These are the activations of a small network on made-up records, seen along a few directions, one row for each record.
Records have a field called VOP. Each example row is followed by its value.
Records without VOP are marked missing.
Other fields move the rows too, some of them a lot.
In the rows, 500 means zero.
Random noise pushes rows far along 20 fixed directions. That doesn't count. These rows show it; they differ only by the noise:
[523 343 497 452 426 584 589 508 434 419 297 445 353 578 414 564 653 641
 540 314 368 539 540 403 309 525 444 389 578 658 491 361 453 510 248 490
 557]
[410 675 493 134 669 594 505 497 675 626 504 430 462 776 584 798 525 320
 680 658 445 327 600  97 646 312 447 504 584 564 221 507 405 591 249 603
 603]
[422 650 629 570 641 562 307 565 708 198 400 529 301 608 567 485 420 595
 508 272 529 375 621 578 590 388 274 512 536 479 567 416 531 512 427 324
 554]
[338 344 484 525 373 386 594 489 593 516 774 816 463 539 592 581 480 768
 322 484 433 396 530 382 330 521 648 628 702 403 473 737 550 585 392 599
 297]
[356 611 562 523 443 418 455 630 534 543 590 354 608 420 482 542 571 383
 612 292 522 544 652 430 561 325 469 467 514 581 411 315 636 574 550 526
 449]
[550 246 554 680 620 447 515 571 227 397 363 590 524 355 543 522 437 643
 636 406 502 507 443 586 424 554 467 470 614 569 459 396 444 527 408 355
 626]
[594 466 491 518 486 507 418 485 552 520 516 389 809 104 619 498 449 451
 665 411 416 546 566 627 722 359 493 291 895 465 656 264 526 525 360 395
 518]
[588 703 461 459 448 778 508 237 626 389 636 455 345 712 412 462 473 439
 489 361 305 560 406 265 618 541 526 709 499 239 518 456 437 325 460 650
 532]
[579 496 391 623 461 297 280 436 479 458 571 238 626 517 567 262 179 491
 651 339 446 525 422 589 718 544 371 572 355 499 637 291 461 623 523 459
 522]
[364 569 525 469 521 438 603 479 606 354 272 534 439 523 564 511 575 479
 509 618 639 437 415 366 487 628 592 620 487 708 482 600 411 481 423 523
 473]
[623 389 563 562 579 427 399 454 491 818 435 338 460 713 532 599 538 817
 449 381 485 614 370 495 364 645 611 612 390 478 459 430 524 367 712 529
 584]
[501 426 461 467 545 351 582 563 476 603 508 467 445 676 389 613 557 435
 481 802 613 531 302 521 496 546 460 492 293 467 534 572 577 457 567 598
 413]
[554 582 473 483 459 478 498 498 395 480 354 508 457 387 493 724 728 475
 750 486 390 499 559 569 648 647 726 358 708 355 335 458 451 574 477 455
 644]
[480 389 241 611 416 632 617 492 639 582 599 545 274 398 332 289 505 729
 291 465 540 469 405 767 425 535 593 438 574 209 822 512 518 317 642 419
 659]
[761 188 536 446 557 409 425 564 247 575 332 522 420 355 604 657 385 775
 628 534 365 582 471 588 299 455 308 348 616 700 561 537 425 582 324 325
 566]
[572 439 370 705 538 253 353 493 418 315 682 656 383 771 327 364 390 546
 447 420 587 602 253 670 778 621 441 706 430 268 731 578 689 333 684 628
 640]
[273 527 403 545 607 667 573 434 576 325 423 706 297 420 519 489 130 428
 583 426 454 383 396 238 658 420 461 798 668 409 440 672 411 504 350 588
 623]
[513 584 487 569 661 475 257 422 697 506 290 563 337 635 661 579 420 736
 344 650 566 500 320 613 738 703 669 690 574 304 593 723 451 292 645 499
 568]
[463 253 372 440 637 434 429 473 293 708 419 342 580 721 616 802 560 602
 597 546 521 579 379 400 616 412 518 423 471 385 333 399 502 414 508 566
 543]
[518 577 382 296 395 575 438 283 460 554 334 381 396 488 493 595 452 334
 477 630 304 638 400 340 546 577 420 627 361 524 543 698 461 559 531 737
 343]
[549 558 589 624 592 486 602 492 306 503 380 464 544 263 636 629 587 342
 712 552 592 518 404 550 590 570 554 524 479 444 329 417 447 402 694 463
 566]
[436 505 523 435 440 604 532 542 482 509 502 618 436 477 348 658 707 451
 452 501 322 511 617 466 454 544 576 428 673 407 425 538 579 587 395 619
 452]

[513 465 677 515 469 665 653 230 544 379 464 618 523 532 581 497 500 288
 271 416 363 519 398 381 383 588 225 675 411 450 570 554 604 396 532 823
 206] => bozek
[415 559 438 431 706 674 452 341 706 408 237 554 505 482 502 541 572 634
 487 485 644 477 427 563 604 471 617 460 713 399 687 585 490 400 519 350
 682] => rebal
[598 589 440 258 376 527 664 503 750 432 505 585 328 459 331 430 475 290
 455 526 448 517 483 389 529 374 250 506 661 729 777 623 596 439 290 691
 559] => missing
[644 431 536 507 384 357 346 545 489 697 660 489 353 882 587 447 511 699
 269 415 304 440 613 521 390 689 438 574 344 496 405 511 485 529 528 665
 494] => guz
[387 414 303 509 346 466 627 583 273 458 460 679 383 263 450 417 535 521
 525 565 467 429 602 572 405 614 694 414 595 518 432 658 367 689 425 434
 637] => muran
[667 658 514 599 283 406 366 821 435 661 766 285 348 513 641 454 574 628
 478 426 510 685 635 487 627 326 632 476 460 555 344 374 422 150 599 430
 576] => fufa
[417 390 353 540 475 438 614 681 384 870 694 345 508 388 617 550 449 488
 542 630 588 414 534 520 485 361 574 400 365 403 271 402 420 472 650 489
 550] => bug
[554 575 781 535 599 401 338 567 535 485 553 671 424 672 381 683 457 701
 563 383 421 572 547 454 347 540 513 624 494 480 410 653 668 666 522 446
 448] => funur
[371 431 414 533 653 744 359 335 416 478 317 507 611 274 455 367 406 591
 326 556 528 617 461 599 401 519 581 578 467 450 701 641 462 527 626 370
 456] => gosum
[505 671 446 549 390 171 359 674 459 544 552 400 543 463 662 414 643 506
 489 577 725 630 492 442 732 569 745 694 483 812 424 547 446 247 696 555
 584] => mimem
[301 351 444 446 745 499 432 557 439 529 121 482 581 669 661 648 665 480
 378 739 686 398 484 563 658 571 538 387 500 539 411 518 455 422 479 546
 587] => kepit
[186 554 214 452 311 342 577 416 683 331 606 644 491 382 405 476 230 533
 640 498 633 576 361 306 677 303 706 626 661 444 684 820 584 608 442 499
 414] => nasuf
[337 453 566 592 490 465 439 627 417 278 539 672 505 479 322 403 479 427
 413 381 473 518 581 499 457 511 397 582 519 622 521 526 632 642 403 573
 421] => kikup
[616 588 448 431 364 580 400 266 645 353 442 511 398 503 585 549 425 644
 567 357 254 465 518 449 572 590 551 517 681 379 557 578 405 573 337 469
 462] => mumu
[593 558 761 621 480 405 454 630 760 816 493 429 338 532 353 608 167 656
 466 657 433 574 353 629 278 543 457 574 275 363 574 669 666 626 653 465
 259] => lasal
[455 325 228 440 426 527 630 449 499 427 436 371 402 621 461 480 375 451
 557 538 468 459 374 502 605 379 318 323 419 366 612 388 449 522 297 524
 478] => bez
[157 370 346 553 545 415 292 695 497 661 592 501 669 582 279 483 492 330
 262 607 433 433 613 658 687 526 522 431 460 290 471 482 729 774 558 746
 336] => seker
[506 316 338 542 715 688 488 327 214 515 638 663 649 499 592 293 227 436
 383 633 473 461 363 361 601 559 521 763 551 411 459 586 316 417 481 589
 697] => guzag
[372 365 324 494 350 471 580 637 699 640  80 375 282 594 288 489 473 420
 368 552 401 532 346 445 635 675 529 531 558 642 577 487 539 401 284 846
 522] => zep

Which value of VOP does each new row have?
[456 545 482 471 306 413 633 442 597 444 721 442 569 486 481 449 387 514
 621 455 512 557 492 322 429 349 550 519 467 537 558 510 517 581 358 449
 319] => gosum
[215 411 433 571 548 506 551 476 496 179 231 641 432 557 666 572 395 691
 617 336 641 468 456 217 613 404 678 618 737 602 373 594 356 413 242 432
 597] => seker
[592 716 712 504 650 701 455 328 779 426 451 367 660 380 221 476 474 513
 758 205 486 596 493 520 443 406 518 448 615 436 699 275 638 620 558 267
 580] => seker
[654 706 739 433 344 446 446 371 595 420 667 587 561 444 542 518 583 395
 567 303 178 361 787 606 332 655 351 425 518 443 440 470 581 892 491 521
 281] => bozek
[392 598 361 524 347 515 246 619 600 382 410 342 338 435 458 182 467 559
 279 409 452 481 720 709 521 539 414 459 402 656 697 461 431 574 500 404
 486] => mimem
[538 496 516 206 801 454 271 421 367 615 497 562 679 637 537 406 622 465
 279 596 658 546 601 471 303 460 284 603 331 904 635 683 570 553 744 522
 634] => bozek
[736 460 545 428 519 646 720 401 448 633 526 425 463 532 618 524 645 430
 495 552 442 412 476 481 377 581 417 443 462 485 404 339 350 340 485 542
 599] => missing
[645 485 423 472 597 590 645 614 231 617 519 608 320 575 381 585 726 368
 444 762 644 607 362 512 522 541 568 540 416 455 399 612 474 144 706 601
 794] => lasal
[486 448 342 409 533 374 403 455 505 412 558 507 597 476 363 434 418 537
 557 503 643 634 415 516 585 329 447 511 519 609 784 601 639 496 526 422
 531] => gosum
[442 435 411 472 348 236 690 480 285 565 520 501 692 541 543 677 647 313
 645 727 550 615 349 274 621 656 760 572 462 565 249 578 492 490 462 770
 351] => funur
[623 500 646 461 555 666 507 389 481 372 613 553 474 745 326 483 463 472
 480 438 313 520 472 359 364 529 366 584 414 460 500 455 511 528 355 553
 420] => fufa
[507 481 446 323 345 593 611 351 550 719 507 415 439 518 741 788 602 408
 469 453 353 537 501 265 570 345 406 495 566 402 351 528 534 333 525 791
 345] => guz
[248 435 411 437 534 512 496 561 466 333 565 599 444 526 650 572 471 527
 481 489 582 393 605 434 503 229 367 440 501 479 442 588 497 567 395 422
 409] => fufa
[580 595 628 531 546 554 118 593 633 562 542 443 506 388 638 371 256 653
 357 214 334 533 741 533 543 353 326 590 655 666 579 471 523 524 483 434
 577] => mumu
[460 344 416 513 369 569 651 397 478 493 320 335 515 671 460 526 712 392
 353 483 472 611 353 431 550 593 472 443 417 498 519 348 521 297 407 767
 345] => rebal
[560 498 506 632 537 438 433 749 428 697 678 506 584 444 457 450 436 384
 396 656 560 615 465 548 713 417 569 518 614 469 478 487 575 277 536 610
 612] => mumu
[296 466 492 565 304 407 479 709 621 532 358 310 669 415 523 497 631 475
 380 598 581 628 567 490 608 414 649 314 575 653 542 391 551 430 343 542
 234] => guz
[506 308 469 540 490 375 516 534 351 375 422 561 278 634 580 643 522 597
 494 411 511 474 459 601 446 456 235 428 384 489 517 512 563 457 519 517
 459] => mimem
[604 516 594 496 614 308 537 522 698 756 312 306 524 516 649 747 597 492
 550 709 690 501 309 683 619 522 443 415 417 449 552 434 618 299 757 528
 442] => mimem
